A small network was trained on invented records. Each row is its activation on one of them, seen along a few directions.
After each row come some of the record's fields: W, S, D, E, C.
Other fields move the rows too, some of them a lot.
In the rows, 500 means zero.
Strong random noise was added to every row along 18 fixed directions; ignore it. To show where, here is one row again and again, with new noise each time:
[603 457 532 439 454 556 299 411 644 844 495 391 520 581 717 401 471 745
 376 578 703 351 601 297 480 586 448 667 478 418 332 624 499]
[446 467 494 218 522 457 495 516 363 510 399 463 380 650 449 387 529 531
 288 393 546 488 647 556 520 439 324 567 445 727 643 468 437]
[388 439 326 409 671 629 512 638 666 588 546 462 322 537 732 470 509 495
 350 621 573 428 473 318 398 448 442 535 764 411 533 465 666]
[641 439 489 598 663 333 430 433 620 268 581 526 387 435 467 744 489 422
 554 517 279 569 413 578 270 719 596 501 531 115 483 671 646]
[439 562 432 496 532 221 241 851 521 552 312 487 410 511 587 565 503 575
 242 663 671 704 582 578 546 577 338 646 388 639 565 495 383]
[544 604 606 491 805 545  96 830 431 480 665 635 310 571 606 726 338 480
 247 616 486 439 251 240 476 534 550 614 605 556 647 600 434]
[379 335 228 426 596 187 725 577 552 607 483 475 521 642 381 327 740 337
 362 297 428 515 595 521 517 281 476 477 472 363 672 359 519]
[549 381 658 666 464 361 392 646 542 457 708 218 579 462 456 244 418 509
 448 202 493 456 502 651 566 370 604 154 529 677 471 606 468]
[314 615 640 470 401 329 695  54 500 600 396 394 849 495 460 618 589 504
 636 718 398 642 737 431 190 534 322 638 378 499 467 676 642]
[452 598 624 797 371 464 486 510 453 264 348 449 502 419 678 754 344 451
 641 652 454 687 615 691 541 700 582 396 667 562 378 569 603]
[426 505 584 605 461 494 609 610 429 389 398 414 459 465 528 435 347 406
 641 279 631 590 569 542 615 486 430 456 501 516 441 435 341]
[554 592 730 184 535 546 444 484 307 544 603 331 444 461 248 398 452 440
 356 366 520 483 368 336 670 531 238 701 302 537 308 575 326]
[633 280 336 323 459 655 621 352 409 779 469 671 427 626 583 403 675 619
 244 579 622 301 521 385 615 411 614 748 526 554 363 444 542]
[627 546 422 530 577 509 306 696 665 388 435 498 227 623 583 610 542 656
 615 429 446 345 536 593 310 699 562 312 388 190 615 449 437]
[487 549 676 458 536 434 697 476 328 601 375 254 395 661 662 588 685 535
 216 661 521 582 498 369 382 534 428 576 445 644 142 726 500]
[234 855 590 198 351 462 292 477 402 417 535 482 269 472 226 739 422 681
 498 506 318 332 622 581 602 805 220 598 407 687 585 528 381]
[717 360 555 478 670 410 464 586 581 562 466 468 577 555 541 543 598 516
 449 616 422 573 473 455 204 541 642 489 407 519 488 650 556]
[610 432 526 473 421 485 441 330 415 351 368 542 490 548 490 425 481 563
 537 408 582 541 651 752 405 479 409 459 313 510 660 410 474]
[568 260 470 544 527 558 667 385 441 548 571 509 251 578 662 544 577 515
 425 491 344 410 378 707 217 485 654 333 581 941 541 327 712]
[522 437 408 563 601 447 461 480 701 502 795 487 598 280 306 513 367 263
 654 405 275 486 312 458 563 511 536 474 635 370 583 370 654]

[415 707 398 315 500 516 589 228 429 396 436 588 520 572 286 546 578 558
 457 483 495 421 648 411 519 378 257 670 323 328 586 498 347] -> (W w3; S s2; D d5; E e1; C c1)
[565 223 636 124 543 381 464 663 378 650 502 421 527 616 331 287 508 204
 602 260 195 564 470 575 569 634 588 479 536 577 637 370 670] -> (W w2; S s2; D d2; E e2; C c2)
[688 591 697 469 572 535 268 576 561 476 694 279 830 445 353 429 472 287
 594 575 230 527 360 428 639 530 586 279 552 327 533 548 678] -> (W w2; S s3; D d2; E e2; C c1)
[581 384 468 388 512 622 760 455 561 237 402 492 445 308 366 519 401 477
 724 410 459 581 606 655 414 609 495 471 558 596 418 523 482] -> (W w3; S s2; D d1; E e2; C c1)
[512 639 625 603 469 287 573 556 438 434 288 365 647 573 421 703 565 420
 619 579 292 701 617 628 460 633 545 354 382 693 506 530 474] -> (W w1; S s3; D d2; E e2; C c1)
[428 573 601 137 417 486 659 367 278 804 599 504 587 606 189 421 796 382
 432 493 272 366 377 291 610 470 444 688 289 451 399 472 506] -> (W w3; S s3; D d4; E e2; C c2)
[824 408 510 502 418 621 449 372 542 626 492 745 790 356 375 520 548 728
 572 712 578 430 452 527 401 506 687 610 244 785 495 533 399] -> (W w3; S s3; D d2; E e3; C c1)
[736 297 552 609 546 387 518 381 324 264 450 564 514 572 554 602 491 375
 374 508 337 622 533 724 562 528 758 439 656 510 462 634 664] -> (W w2; S s2; D d1; E e2; C c1)
[562 417 565 493 541 588 593 239 358 317 587 455 598 475 443 276 561 350
 421 424 549 593 423 602 408 170 386 379 415 463 620 415 613] -> (W w2; S s3; D d4; E e2; C c1)
[458 485 374 710 475 421 537 419 556 571 798 604 550 428 406 531 568 477
 434 409 427 278 329 491 686 411 650 446 572 352 494 451 515] -> (W w2; S s2; D d2; E e2; C c1)
[343 512 296 795 418 400 683 483 643 529 536 669 704 400 432 541 543 494
 767 397 577 394 602 395 645 398 670 517 522  61 474 480 378] -> (W w2; S s2; D d1; E e2; C c1)
[256 794 612 548 632 704 577 321 643 509 645 247 737 492 533 490 233 461
 548 477 516 454 614 104 383 213 272 423 714 831 626 636 449] -> (W w2; S s3; D d5; E e1; C c1)
[236 536 410 494 408 439 496 656 515 616 471 435 520 556 636 428 725 574
 419 687 581 442 607 464 538 407 489 425 549 289 437 492 609] -> (W w2; S s2; D d1; E e2; C c1)
[407 442 670 391 309 548 575 508 179 329 277 578 558 599 542 534 584 556
 542 608 439 543 780 713 534 530 672 398 569 705 459 612 573] -> (W w3; S s2; D d1; E e2; C c1)
[122 851 672 382 485 406 413 535 405 370 581 453 616 426 295 588 566 534
 440 654 483 561 548 330 354 403 237 580 373 447 555 781 414] -> (W w3; S s2; D d5; E e1; C c2)
[318 775  79 704 422 550 473 571 811 497 601 427 446 329 492 495 527 626
 377 636 731 366 504 426 819 323 243 498 542 265 444 274 383] -> (W w2; S s2; D d1; E e1; C c1)
[615 406 385 658 360 416 496 672 757 791 556 271 306 406 505 407 492 411
 738 292 357 453 309 618 606 717 567 371 411 483 267 136 528] -> (W w2; S s2; D d5; E e1; C c2)
[333 504 410 678 406 212 498 650 388 545 348 656 550 584 505 588 569 283
 663 481 376 651 491 670 571 530 559 470 389 456 729 154 526] -> (W w2; S s2; D d2; E e3; C c2)
[502 515 570 550 371 550 637 338 480 417 484 392 510 460 433 450 389 463
 786 247 468 437 596 562 650 587 489 408 518 315 372 466 442] -> (W w2; S s3; D d1; E e2; C c1)
[538 625 368 468 565 346 444 684 888 558 604 138 523 287 390 470 648 497
 441 745 345 628 317 614 282 606 243 294 354 580 467 371 674] -> (W w3; S s2; D d2; E e3; C c2)
[343 537 477 443 408 332 310 601 466 483 556 554 605 287 359 516 441 381
 341 705 433 725 458 692 623 492 401 614 566 810 604 444 671] -> (W w2; S s2; D d5; E e1; C c2)
[286 509 653 548 552 316 425 619 305 554 794 324 578 564 489 332 716 356
 255 519 407 512 239 541 412 165 453 245 425 579 577 435 645] -> (W w2; S s2; D d1; E e1; C c1)
[690 310 547 539 435 627 446 541 381 416 483 660 299 389 520 547 295 574
 514 391 591 464 451 634 671 640 660 615 562 720 351 479 401] -> (W w2; S s2; D d1; E e2; C c2)
[390 562 395 436 680 502 523 830 806 627 498 558 865 363 398 551 512 411
 745 700 453 541 573 158 427 487 607 554 603 271 582 605 491] -> (W w2; S s2; D d1; E e2; C c1)
[431 577 642 586 394 503 369 298 463 456 555 628 382 441 534 679 150 668
 678 283 554 348 591 496 596 772 495 658 598 542 496 628 318] -> (W w3; S s2; D d2; E e2; C c1)
[762 698 305 563 546 471 525 649 649 512 347 563 746 510 274 694 480 477
 451 600 416 522 592 440 860 547 611 554 488 725 546 458 267] -> (W w2; S s2; D d2; E e1; C c1)
[367 495 778 495 422 537 351 761 171 469 575 637 353 435 562 560 472 505
 481 557 556 535 274 548 540 582 605 550 482 684 373 550 442] -> (W w3; S s3; D d2; E e1; C c1)
[510 423 393 304 627 410 419 505 567 660 559 504 449 521 465 529 452 377
 391 486 381 488 469 401 613 582 449 667 658 469 554 426 634] -> (W w2; S s2; D d1; E e2; C c1)
[600 539 564 479 574 649 703 525 226 476 349 744 378 592 484 828 486 333
 582 572 362 512 361 345 632 661 681 711 530 596 381 443 375] -> (W w2; S s3; D d2; E e2; C c1)
[811 460 617 530 502 627 503  98 286 511 554 687 536 522 416 605 331 369
 494 373 473 468 355 341 722 511 580 805 468 405 329 544 418] -> (W w3; S s3; D d5; E e1; C c1)
[639 548 341 538 571 636 758 449 465 248 347 497 417 455 481 521 554 529
 376 558 670 567 528 558 578 350 385 502 461 505 389 428 367] -> (W w3; S s2; D d1; E e2; C c1)
[628 711 477 408 523 682 364 823 522 340 537 627 631 264 158 621 408 562
 454 693 499 535 448 415 781 540 573 607 490 694 430 665 285] -> (W w1; S s3; D d1; E e1; C c2)
[299 502 470 449 599 399 366 827 443 560 430 473 268 623 744 575 485 429
 326 571 537 592 489 407 516 536 440 560 686 531 531 487 559] -> (W w3; S s2; D d1; E e1; C c1)
[641 750 174 494 371 631 438 161 644 227 712 450 408 468 225 559 754 614
 220 677 248 265 477 756 625 378 419 246 501 386 605 422 717] -> (W w3; S s3; D d5; E e1; C c2)
[636 493 536 299 412 568 448 335 297 572 405 469 549 587 445 380 502 374
 390 515 476 571 496 624 712 462 339 547 415 748 617 242 567] -> (W w3; S s3; D d2; E e2; C c1)
[422 505 499 466 578 471 705 361 344 382 332 399 406 736 569 397 533 252
 504 246 522 617 606 421 491 308 340 483 510 255 541 426 485] -> (W w3; S s3; D d5; E e1; C c1)
[599 652 504 574 616 637 646 807 380 460 363 585 423 727 556 869 668 413
 446 737 179 431 453 400 550 560 892 304 635 813 481 492 504] -> (W w2; S s2; D d4; E e2; C c1)
[799 525 620 389 554 434 458 389 430 450 302 464 684 640 370 501 533 656
 413 460 581 535 721 447 445 478 496 584 219 550 489 764 241] -> (W w2; S s3; D d1; E e2; C c1)

Which values does each new row have?
[589 457 797 725 362 678 658 552 300 747 517 525 645 466 524 483 459 401
 832 382 519 463 266 317 582 545 769 482 351 619 168 420 357] -> (W w1; S s3; D d2; E e3; C c2)
[443 518 459 610 421 334 576 466 420 630 561 432 442 600 457 587 514 409
 377 363 336 430 498 461 775 488 629 519 592 639 332 507 466] -> (W w2; S s2; D d5; E e1; C c1)
[304 478 503 833 339 496 597 566 456 665 692 525 472 457 671 460 541 625
 407 469 620 315 360 475 596 362 687 380 640 718 342 503 489] -> (W w3; S s3; D d2; E e3; C c2)
[473 617 591 540 486 562 609 558 358 602 210 425 478 767 784 706 498 245
 655 627 304 606 525 484 532 676 532 390 606 659 545 219 654] -> (W w2; S s2; D d2; E e3; C c1)
[582 503 648 557 595 370 609 509 367 412 385 399 599 773 512 574 597 414
 529 391 304 516 638 462 403 466 694 298 491 455 529 696 453] -> (W w2; S s3; D d1; E e2; C c1)
[481 595 368 702 346 246 555 552 625 836 309 396 499 576 585 560 724 545
 623 558 535 587 504 541 448 605 403 499 165 455 393 211 404] -> (W w3; S s3; D d2; E e1; C c1)
[415 681 719 509 309 645 314 244 318 230 479 596 469 533 542 595 450 718
 557 597 521 411 659 681 376 546 468 381 451 495 599 682 524] -> (W w3; S s3; D d4; E e2; C c1)
[524 535 542 762 440 417 539 535 391 573 387 561 585 519 604 444 610 641
 379 566 813 599 447 572 408 325 437 517 195 655 505 459 287] -> (W w1; S s3; D d2; E e2; C c2)
[306 684 665 402 513 702 689 468 278 407 582 661 488 383 327 631 517 593
 570 598 553 404 365 401 323 408 409 586 331 760 504 529 307] -> (W w2; S s2; D d1; E e2; C c2)
[434 497 516 757 556 488 488 393 457 432 652 629 358 471 602 595 345 380
 581 301 573 475 307 421 489 481 463 593 531 254 521 397 453] -> (W w3; S s2; D d2; E e1; C c2)
[352 496 484 744 527 334 590 587 639 883 724 460 309 533 591 773 394 445
 680 283 224 263 295 277 575 774 733 510 698 623 351 404 464] -> (W w2; S s2; D d2; E e2; C c1)
[484 700 500 654 451 291 425 370 407 578 399 462 688 670 502 608 592 344
 441 600 431 655 562 405 632 460 412 588 382 213 498 493 527] -> (W w1; S s3; D d1; E e1; C c2)
[717 464 600 541 601 500 271 747 545 553 440 501 388 672 617 470 539 614
 647 382 496 422 401 566 240 612 622 281 230 438 640 432 384] -> (W w1; S s3; D d2; E e3; C c1)
[185 338 383 191 332 490 714 699 293 515 314 686 482 485 462 354 844 453
 517 720 533 619 623 635 451 423 523 591 508 396 475 420 686] -> (W w3; S s3; D d1; E e1; C c2)
[335 650 360 117 572 748 368 856 664 434 519 420 323 284 380 549 204 401
 545 610 434 530 502 429 787 672 273 592 834 825 591 321 558] -> (W w2; S s2; D d1; E e1; C c1)
[632 617 351 532 472 584 601 616 660 374 370 479 247 450 454 629 493 655
 478 492 511 460 541 627 526 667 492 444 485 680 438 502 344] -> (W w3; S s3; D d4; E e2; C c2)
[889 543 578 471 817 744 393 257 587 236 459 539 571 487 511 676  75 376
 460 513 449 651 518 296 385 503 452 671 686 671 627 684 495] -> (W w3; S s2; D d5; E e1; C c2)
[347 330 731 480 316 219 391 549 425 673 344 471 583 508 603 463 510 476
 844 434 429 653 628 673 339 789 574 504 405 360 469 498 623] -> (W w2; S s3; D d2; E e2; C c1)
[592 501 518 595 401 463 305 329 503 552 669 666 482 379 444 703 454 565
 533 602 348 393 371 506 590 683 663 656 527 344 319 578 583] -> (W w3; S s2; D d5; E e1; C c1)
